m = [[-125.2, -13.1, -105.0, 37.2], [-171.4, -2.4, -48.6, 6.7], [30.5, -84.7, -139.0, -184.7], [191.2, -9.8, -86.8, 55.7], [136.4, 46.9, 59.7, 128.6], [-74.9, -35.5, -143.1, 17.4]]
Rows and columns are counted from 1.
(1, 1) -> -125.2
(2, 4) -> 6.7
(2, 1) -> -171.4
(5, 4) -> 128.6
(3, 1) -> 30.5
(1, 3) -> -105.0
(6, 4) -> 17.4
(3, 3) -> -139.0
(3, 4) -> -184.7
(5, 2) -> 46.9
(1, 2) -> -13.1
(4, 3) -> -86.8
(6, 3) -> -143.1
(4, 1) -> 191.2
(4, 2) -> -9.8

W =
[[64 25 61 32 41]
 [41 55 36 57 68]
 [63 41 55 11 45]
 [32 71 32 57 90]
 [56 60 55 59 66]
 [47 63 37 31 94]
 [33 47 40 52 37]
 [45 57 42 63 92]]
Indices start at 1.
(1, 1)	64
(8, 2)	57
(7, 2)	47
(6, 1)	47
(2, 2)	55
(5, 5)	66
(8, 5)	92
(3, 3)	55
(6, 2)	63
(4, 4)	57
(7, 3)	40
(1, 2)	25

B =
[[-2.6, 10.5, 11.7, 6.6, -4.3, 11.1, 8.9],
 [0.0, 14.0, 11.5, 10.9, -2.0, 10.0, 9.8],
 [2.4, 16.2, 11.6, 11.3, 0.0, 12.1, 12.9],
 [2.4, 12.4, 10.9, 9.8, -3.3, 10.7, 12.6],
 [13.9, 1.4, -5.1, -1.0, 15.1, -11.3, 6.7],
 [4.6, -2.4, -6.6, 5.1, 6.0, 0.9, -6.5],
 [1.9, -9.2, -4.8, -5.9, 5.2, -6.3, -8.3],
 [-4.3, -0.9, 13.4, -10.4, 4.0, -5.5, 9.6],
 [4.2, 8.8, 9.9, 6.7, 7.3, 2.2, 10.4],
 [16.2, 5.5, -4.8, 8.2, 17.8, -7.7, 10.9],
 [-10.7, -10.0, 7.0, -5.6, -6.6, 0.4, -9.6],
 [-10.3, 2.7, 9.4, 0.5, -15.2, 13.4, -3.7],
 [-10.5, -8.8, 8.7, -8.4, -7.3, 0.8, -8.3]]
Rows and columns are counted from 1.
(1, 1)	-2.6
(6, 4)	5.1
(13, 2)	-8.8
(8, 4)	-10.4
(2, 5)	-2.0
(12, 5)	-15.2
(12, 3)	9.4
(7, 5)	5.2
(5, 5)	15.1
(2, 7)	9.8
(10, 1)	16.2
(12, 2)	2.7
(10, 7)	10.9
(7, 2)	-9.2
(13, 7)	-8.3
(7, 1)	1.9
(13, 5)	-7.3
(4, 6)	10.7
(3, 2)	16.2
(8, 7)	9.6
(4, 5)	-3.3
(5, 7)	6.7
(8, 1)	-4.3
(6, 3)	-6.6
(1, 7)	8.9
(12, 6)	13.4
(5, 2)	1.4
(10, 4)	8.2

a =
[[ 24 -29  31  34 -19]
 [  2 -25  29  14 -25]
 [ 44  15   5  40  30]
 [ -2  42 -20 -19   9]
 [  5 -15  42  13 -26]
 [ 16  41 -12  -5  20]
 [ -7 -46  28  19 -33]
 [-15  26 -15 -26   8]
 [-31  -9   7 -38 -17]
 [-26  -8   1 -29 -20]
 [-15  26 -37 -31  16]
 [-23 -24  18   0 -21]
 [-16  26 -31 -31  15]
 [  6  24  13   4   7]
 [ 29 -23  37  30 -21]]
Indices start at 1.
(1, 1) => 24
(11, 2) => 26
(1, 3) => 31
(10, 4) => -29
(10, 5) => -20
(7, 5) => -33
(6, 2) => 41
(2, 1) => 2
(8, 3) => -15
(7, 4) => 19
(12, 2) => -24
(14, 2) => 24
(9, 2) => -9
(8, 5) => 8
(2, 5) => -25
(4, 5) => 9
(12, 3) => 18
(9, 4) => -38
(4, 2) => 42
(13, 5) => 15
(9, 1) => -31
(15, 3) => 37
(6, 3) => -12
(1, 5) => -19
(2, 3) => 29
(3, 1) => 44
(5, 3) => 42
(15, 1) => 29
(5, 4) => 13
(4, 4) => -19
(13, 2) => 26
(8, 4) => -26
(3, 4) => 40

M =
[[  4   0  -1  -2   9   2   7  -5  -4   4]
 [ -2   2   0   0  -1  -1   1   1   3   4]
 [-13 -41  16  10 -24  28  -5  18 -10  39]
 [ 38   6   3  38  21  27  -6  27  33  14]
 [ -2 -15  38   9 -22   5  42 -32  21  -5]
 [ -1  -1   4   4   1  -2  -1   0   2  -3]]
Rows and columns are counted from 1.
(1, 1): 4
(3, 4): 10
(1, 6): 2
(3, 8): 18
(2, 9): 3
(4, 1): 38
(2, 8): 1
(5, 1): -2
(1, 3): -1
(5, 5): -22
(4, 4): 38
(1, 10): 4
(5, 8): -32
(2, 5): -1
(5, 7): 42
(6, 6): -2
(3, 10): 39
(6, 2): -1
(6, 1): -1
(3, 7): -5
(5, 9): 21
(4, 9): 33
(6, 8): 0

data =
[[ 27  16  26 -49]
 [ 42  21  28  14]
 [-15  -5 -53 -36]
 [ 20  37  10 -16]
 [-24  35 -32  47]
 [ 42 -46  45  -2]
 [ 50  51 -37  -3]
 [-10  33  20 -32]
 [-22 -35  47 -42]
 [  8 -11  50  10]
 [  6  -4   4 -51]
 [ 37   9  15   5]]
Indices start at 1.
(1, 1) -> 27
(4, 2) -> 37
(6, 1) -> 42
(9, 4) -> -42
(6, 3) -> 45
(3, 1) -> -15
(3, 4) -> -36
(2, 1) -> 42
(12, 4) -> 5
(7, 1) -> 50
(9, 3) -> 47
(1, 3) -> 26
(5, 3) -> -32
(5, 2) -> 35
(11, 2) -> -4
(6, 2) -> -46
(5, 1) -> -24
(9, 2) -> -35
(11, 4) -> -51
(5, 4) -> 47
(2, 3) -> 28
